Each row below holds a small network's activations on one input, seen along a few directions.
Each table varies a few parts of the input and shows all the possible inputs, shuffled.
Descriptions start from the smaller parts, as in this example, which fits no table here: one of 8 places around a ring, together with either a single point or one of 11 places along a line or (one of 2 separate values, together with one of 6 places along a line).
Shared parts are said once, and a part with two or three values counts as separate values.
In the rows, 128 means zero.

Other details of the inputs shift rows strongly along three fixed directions, in all tables alike. That doesn't count.
These rows show it; all are for the same input, with only those details redrawn:
[ 94 124  81 167 123 146 129 116 102 109  74 182 115 138]
[ 96 101 164 160 126 204 136 132  26 110  78 107 187 116]
[ 97 110 136 166 121 182 131 120  62 112  86 129 155 121]
[ 91 101 117 204 102 152  99  70 147 106 184 125 138 156]
[123 129 119 167  86 160 120  69 146 140 114 119  52  76]
[ 90 126  69 170 125 139 128 116 107 107  70 195 117 146]
[124 133 114 164  84 157 123  68 146 142 106 122  43  72]

Rows:
row 1: [119 131 138  99 162 156 152 168 114 135 107 139 147 139]
row 2: [120 148  64 126 140  91 140 161 178 115  88 218  67 180]
row 3: [145 140 139 115 106 133 149 137 169 156 133 117  44 106]
row 4: [116 141  90 110 169 123 139 161 149 115  87 195 121 167]
row 5: [114 129 115 125 145 135 139 182 100 124 119 172 151 176]
row 6: [136 123 146  83  93 127 144 130  70 115 105  89 130  73]
row 7: [161 141 152 112 120 120 134 134 153 189 118 115  71  77]
row 8: [130 138 170 114 131 144 151 159 110 130  91 129 122 140]
row 9: [118 171  62 125 166  86 130 137 185 107  92 224 101 182]
row 10: [161 151 111  85  98  97 140  79 170 131 126 106  76  70]
row 11: [164 155 139 104 128 153 125 113 158 163 146 111  55  75]
row 12: [128 133 183 111 170 191 139 175  44 116 104  96 202 120]
row 13: [151 143  38 119 128  39 130 122 180 118  83 186 111 156]
row 14: [139 128 119  82  88 120 121 107 114 141 142  81  89  93]
row 15: [118 115 156 181 130 138 100 129 142  98 232 102 176 189]
row 16: [128 139  91 105 116  84 150 144 100  93  85 159 148 148]
row 17: [154 117 133 102  95  90 133 101 134 138 120  82 107  55]
row 18: [113 126 157 135 136 130 121 105 192 136 216 113 145 174]
row 19: [146 144 110  87  99  98 134  79 164 124 135 110  85  70]
row 20: [126 106 127 147 145 117 113 153 147 148 172 138 153 158]
row 21: [141 129 174 109 145 182 148 189  34 133  91 109 155 114]
row 22: [128 155 106 125 145 116 137 165 106 126 102 189 120 166]
row 23: [ 84 107 110 177 141 165 108  85 122 106 144 143 173 151]
row 24: [103 121  72  90 142 100 122 132 103  98 118 164 177 151]
row 25: [126 104 133 179 105 154 108  74 138 151 120  98  97  69]
row 26: [117 126  95  69 138 128 123 127  88 125 115 121 155 124]
row 27: [139 114 153 167 133 109  96 113 168 150 220 111 144 153]
row 28: [133 145 135 110 163 152 139 156 120 116  91 139 133 128]
row 29: [134  91 160 177 138 129  88 123 155 139 245  89 171 159]
row 30: [172 152 120 102  81  99 140  93 162 128 118  96  74 103]
row 31: [120 120 177 154 112 139 115 119 152 138 226 100 156 175]
row 32: [141 100 194 111 143 164 150 177  87 163 109  72 152  93]
row 33: [133 155 157 124 139 143 143 165  77 119  94 133 143 137]
row 34: [113  86 107 127 120  90  90 107 133 125 201  92 178 154]
row 35: [138 123 155 175 132 104  95 110 174 135 210 102 146 150]
row 36: [125 137 132  97 161 161 143 169  97 141 106 149 155 134]
row 37: [128 130  59 137 155  72 126 158 194 135  90 209  79 159]
row 38: [124 105 158 165 138 105 106 121 189 137 193 116 149 171]
row 39: [167 126 126 103  96  85 138 102 146 143 113  87  97  62]
row 40: [113 124 183 118 138 153 157 175  84 129 121 116 172 163]
row 41: [ 98 116 121 166 117 173 132 114  78 115  81 142 137 120]
row 42: [163 167 149 102 125 144 128 104 161 169 141 116  57  77]
row 43: [122 155  61 139 146  91 133 159 169  99  94 213  84 183]
row 44: [154 164 150  94 118 143 136 107 172 178 139 117  60  82]
row 45: [124 117 145 163 153 108 111 139 153 120 156 129 171 171]
row 46: [149 142 116  89 136 120 143 123 111 108  93 120 174 137]
row 47: [109 134  60  86 139  87 135 132 111  94  95 184 152 135]
row 48: [126 100 118  92 127 109 125 146  68 125  95 107 173  94]
row 49: [105 104 104 121 105  99 110 119 113  94 177 122 172 161]
row 50: [112 126 154 141 147 128 114 110 188 119 194 130 156 187]
row 51: [115 120 126 128 162 106 144 176 120 143 100 161 164 164]
row 52: [135  98 165 174 139 128 100 123 169 123 202  82 158 148]
row 53: [150 115 117  98  94  88 125 103 137 141 123  94  93  50]
row 54: [147 158 191 102 149 177 141 142  82 141 102  88 144  86]
row 55: [119 131 157 163 127 121 116 122 162 104 189 120 148 188]
row 56: [166 130 182 118 138 161 134 160  81 157  90  71 119  56]
row 57: [122 118 145  98 111 119 149 143  59  93 101 106 177 119]
Changing only one part turns row 33 into row 54. The same change can be made to row 15. Which row results?
> row 12
Describe the family of inputs behind these rows.
> one of 3 separate values, together with either a single point or one of 6 places along a line or (one of 2 separate values, together with one of 6 places around a ring)
Which other rows does row 15 become when the place on the ring of 6 takes its other values? List them by row number.
> row 2, row 3, row 5, row 21, row 43
Which other rows does row 1 become when the place on the ring of 6 takes its other values? List them by row number.
> row 4, row 11, row 12, row 28, row 36
Which other rows does row 11 become when the choice among 2 separate values takes its other values? List them by row number.
> row 42

Rows:
row 58: [103 120  84 169 158 106 101 127 165 110 173 180 163 203]
row 59: [133 121 193 122 121 168 135 113 120 133 157  68 156 115]
row 60: [ 93 103  85 148 140  90 105 124 157 106 181 165 177 201]
row 61: [142 113 206 137 120 154 128 128 107 125 163  53 168 114]
row 62: [110 113  98 126 150 107 133 152 119 121 105 167 169 162]
row 63: [137 131 105 109 116 120 130 125 141 148 115 132  74  91]
row 64: [121 124 101 151  92 133 128  94 130 132  90 134  72  86]
row 65: [116 126 115 134 126 148 142 135  52 105  48 140 152 107]
row 66: [110 123  91 153 137  79 116 122 170  91 175 169 174 210]
row 67: [138 152 116 107 117 138 138 119 146 135 114 137  69 104]
row 68: [147 146 115 124 126 121 125 106 182 155 117 133  55  85]
row 69: [106 130 108 135 134 167 143 132  59 110  38 159 141 110]
row 70: [158 144 114 123 117  99 124 109 177 149 119 126  59  83]
row 71: [129 106 188 125 108 164 131 128  99 130 168  61 151 114]
row 72: [121 126 130 106 141 130 157 169  83 123  62 148 158 138]
row 73: [120 124 121 113 149 137 141 174  67 137  73 154 152 124]
row 74: [121  96 153 162 126 122 106 113 160 133 194  97 154 145]
row 75: [134 146 131 107 140 133 148 170  69 120  73 148 145 127]
row 76: [ 98 108 101 171 142  89 114 139 166 100 170 172 168 213]
row 77: [147 148 110 110 121 120 130  96 181 155 119 132  62  86]
row 78: [112 145 103 129 149 128 135 153 113 115 106 184 139 169]
row 79: [132 119 184 130 129 175 119 119 103 146 168  74 151 102]
row 80: [116 141 103 138 154 126 133 155 121 114  97 180 140 172]
row 81: [106 118 106 149 130 110  97  88 189 116 216 134 146 175]
row 82: [143 148 102 109 117 129 124 101 169 150 130 133  50  84]
row 83: [116 127 127  98 137 133 152 166  74 120  67 144 152 136]
row 84: [137  99 190 142 124 162 119 130 102 148 160  60 158 105]
row 85: [120 109 116 158 127  91  98  93 187 111 221 122 169 177]
row 86: [137 107 199 143 115 163 128 133 104 140 158  61 151 116]
row 87: [146 116 203 140 118 160 124 128 100 128 167  52 165 117]
row 88: [147 151 117  99 109 109 138 116 145 130 109 126  79 102]
row 89: [151 149 112 114 120 112 127 123 139 148 116 134  80  91]
row 90: [119 131 131 114 140 139 150 178  67 127  72 154 147 137]
row 91: [138 107 184 121 120 160 118 121  93 127 177  53 173 103]
row 92: [155 155 109 107  99 108 132 106 168 136 130 125  47  92]
row 93: [152 148 103 101 108 100 125  98 170 145 125 123  61  83]
row 94: [126 131  94 136 153 104 122 153 117 117 107 167 154 158]
row 95: [124 141 130 113 156 143 152 170  90 121  54 159 141 132]
row 96: [133 148 113 120 107 116 123  88 192 134 160 130  68 123]
Describe the family of inputs behind these rows.
> one of 3 separate values, together with either a single point or (one of 2 separate values, together with one of 6 places around a ring)
Changing only the choice among 3 separate values turns row 62 into row 85. The same change can be made to row 83. Which row results?
> row 88
Which other rows agree with row 81 in the choice among 3 separate values? List them by row number.
> row 58, row 59, row 67, row 68, row 69, row 77, row 78, row 79, row 80, row 82, row 95, row 96
Which other rows does row 85 become when the place on the ring of 6 takes its other values? List them by row number.
> row 70, row 89, row 91, row 93, row 94
Which other rows does row 63 become when the choice among 2 separate values takes its other values? List them by row number.
> row 71
Which other rows does row 69 become when the choice among 3 separate values takes its other values? List them by row number.
> row 64, row 65

Rows:
row 97: [108 121 109 152 124 109 117 104 180 104 168 143 134 182]
row 98: [124 135 100  99 137 120 157 152  90 128  26 163 116  89]
row 99: [113 108  99 148 128  88 109 106 180 114 166 141 138 160]
row 100: [108 121  77 170 118  80 105 104 166 117 160 176 127 165]
row 101: [106 125  65 138 122  94 112 110 168 111 174 169 122 173]
row 102: [128 149 108 110 128 137 160 148  78 132  28 161 113 109]
row 103: [110 107 173 123 158 150 128 181  72 112 170 109 224 181]
row 104: [167 171 124 101 123 118 126 106 196 162 145 123  31  78]
row 105: [129 144 103 101 121 134 160 159  74 119  35 155 107 110]
row 106: [120 142  94 141 147  90 113 131 185 137 177 179 122 184]
row 107: [147 117 179 184 102 186 111  85 172 172 163  68  47  72]
row 108: [123 139  99 150 126  85 122 141 182 112 172 170 109 195]
row 109: [111 129  89 143 135 115 105  94 165 107 184 147 145 162]
row 110: [117 115  75 156 128  70 104 110 177 124 156 164 133 170]
row 111: [ 88 103 177 155 138 172 132 140  66  84 147 114 226 180]
row 112: [110  97 158 118 151 150 124 165  72 110 166 106 229 176]
row 113: [125 147  97  93 139 138 151 147  81 144  44 164 117  99]
row 114: [119 137  79 152 131  95 110 104 181  99 156 163 124 183]
row 115: [131 137  96 103 124 116 149 165  70 124  35 164 104  92]
row 116: [146 138 104  96 144 108 151 167  90 151  30 164 116  98]
row 117: [161 116 202 121 106 137 129 132 127 155 170  44 110  78]
row 118: [121 111 119 150 118 110 119 111 131 130 143 124 150 130]
row 119: [130 159 112 111 135 147 152 148  72 111  34 165 111 108]
row 120: [109 126 135 122 138 156 132 141  67 127 107 140 168 132]
row 121: [104 112 193 143 156 161 139 172  86 100 151 111 227 191]
row 122: [107 131  81 162 107  97 115 111 163  96 165 174 109 184]
row 123: [142 141  94  93 148 114 144 158  87 127  27 154 120  93]
row 124: [136 117 208 132  92 181 137  86 124 135 160  37 122  79]
row 125: [109  99 181 140 163 137 132 173  87 110 150 111 231 172]
row 126: [134 147  98 107 139 125 144 153  75 120  30 166 115  88]
row 127: [116 124  68 158 130  80 106 100 175 103 158 166 136 160]
row 128: [108  88 166 136 155 137 128 157  86 107 145 108 237 166]
row 129: [159 131 227 133 104 169 133 117 129 161 171  40 117  92]
row 130: [147 149 111  96 105 121 127  86 195 158 129 116  30  72]
row 131: [127 123  99 149 159 150 137 177  88 157  11 177  90  86]
row 132: [131 145  99  85 146 132 146 156  86 147  42 159 117 106]
row 133: [150 123 186 106 116 172 116  94 123 145 171  37 129  73]
row 134: [143 150 117  99 138 132 159 164  89 142  31 163 113 116]
row 135: [130 120 201 118 101 185 126  88 118 143 174  50 117  69]
row 136: [167 161 110  95 116 119 123  92 193 159 137 120  36  71]
row 137: [103 121 134 109 145 156 141 140  85 116 105 133 174 131]
row 138: [142 146 111  90 131 127 160 175  85 129  38 157 105 117]
row 139: [150 119 217 121 102 175 136 103 135 144 163  38 122  86]
row 140: [146 112 185 103 101 164 121 106 117 149 176  35 119  79]
row 141: [115 130  82 157 122  91 112 106 179 116 154 166 123 188]
row 142: [121 124 102 137 136 105 108 112 174 136 185 152 141 172]
row 143: [103 128  71 144 119  99 108 112 161 107 177 177 114 174]
row 144: [130 125  78 147 142  74 106 115 185 113 163 166 136 167]
row 145: [116 119 100 150 113  99 112 114 167 105 175 137 128 183]
row 146: [128 133 107 151 132 107 112 109 178 106 175 146 139 180]
row 147: [170 153 126 121 107  89 129 110 195 178 127 124  26  72]
row 148: [106 135  86 172 114 101 113 100 166 109 158 180 116 183]
row 149: [102  99 169 120 162 162 128 155  84 110 159 109 237 174]
row 150: [138 111 195 133  94 159 125  91 122 141 157  51 115  61]
row 151: [156 138  96 118  82  93 128  90 180 152 124 114  25  60]
row 152: [125 107 121 114 134 116 133 161  81 118  93 121 164 129]
row 153: [ 97 109 157 139 154 171 115 137  59  93 162 113 235 166]
row 154: [130 156 126  80 162 137 160 181 102 141  54 168 112 113]
row 155: [133 144 158 123 155 147 143 170  90 113 102 131 168 152]
row 156: [120 131 125 148 124 135 123 105 132 103 147 123 148 149]
row 157: [135 102 197 163 126 211 109 107 125 176 166  53 101  67]
row 158: [165 128 202 124 122 145 124 120 133 152 166  47 121  73]
row 159: [169 138 106 108  93  87 128 105 188 162 126 115  24  67]
Changing only one part turns row 157 into row 131. The same change can be made to row 113. Which row results?
> row 118
Describe the family of inputs behind these rows.
> one of 3 separate values, together with either a single point or (one of 4 separate values, together with one of 5 places along a line)
Start at row 148 and move only the place on the line of 5, one step at a time. The first step leads to row 102. Which rows follow, in order?
> row 141, row 134, row 129
Which other rows does row 148 become when the choice among 4 separate values takes its other values? List them by row number.
> row 111, row 119, row 122

Rows:
row 160: [156 139 160 111 115 145 138 129 116 166 110  94  83  65]
row 161: [155 137 160 100  99 132 142 120 124 144 107  83  96  79]
row 162: [ 94 111  78 140 126 132 132 115  93 115  85 161 152 130]
row 163: [154 122 152 101 121 138 130 128 119 155 115  84  94  65]
row 164: [105  96 166 180 139 132 104 118 149 118 216 105 199 179]
row 165: [115  92 148 170 141 131  95 122 140 120 220  99 199 180]
row 166: [129 139 110 106 140 121 149 150 101 105  87 153 152 140]
row 167: [115 130 127 132 152 144 144 158 104 110  92 159 156 156]
row 168: [119 119 117 136 161 130 129 162 111 127  88 154 158 145]
row 169: [132 118 157 168  98 151 113  97 111 119 141  84 117  96]
row 170: [114 131 105 143 114 105  99  82 201 118 218 133 105 160]
row 171: [146 135 158  99 100 140 142 131 119 151 107  87  81  76]
row 172: [126 112 164 150 113 142 118 118 133 134 187  88 146 148]
row 173: [150 138 164 111 117 169 145 132 102 144 115  93 106  86]
row 174: [127 127 117 115 145 104 135 152  99 116 100 154 173 144]
row 175: [131 164  59 108 130  83 131 108 176 119 105 186  76 139]
row 176: [110 137 123 126 156 147 134 146 107 115  93 165 152 154]
row 177: [132 127 177 125 126 174 121 117 105 137 160  84 147 117]
row 178: [120 128 110 113 141 108 133 156 107 125 104 159 140 134]
row 179: [155 145  60 131 106  55 104  75 248 144 165 154  32 116]
row 180: [111 124 127 137 146 130 141 160 106 121  90 156 151 161]
row 181: [119 144  77 115 131 103 136 140 148 112 110 181 100 146]
Describe the family of inputs behind these rows.
> either one of 2 separate values or (one of 4 places along a line, together with one of 5 places along a line)
Start at row 175 and move only the place on the line of 5, one step at a time. The first step leads to row 166. Which rows follow, in order?
> row 161, row 174, row 179
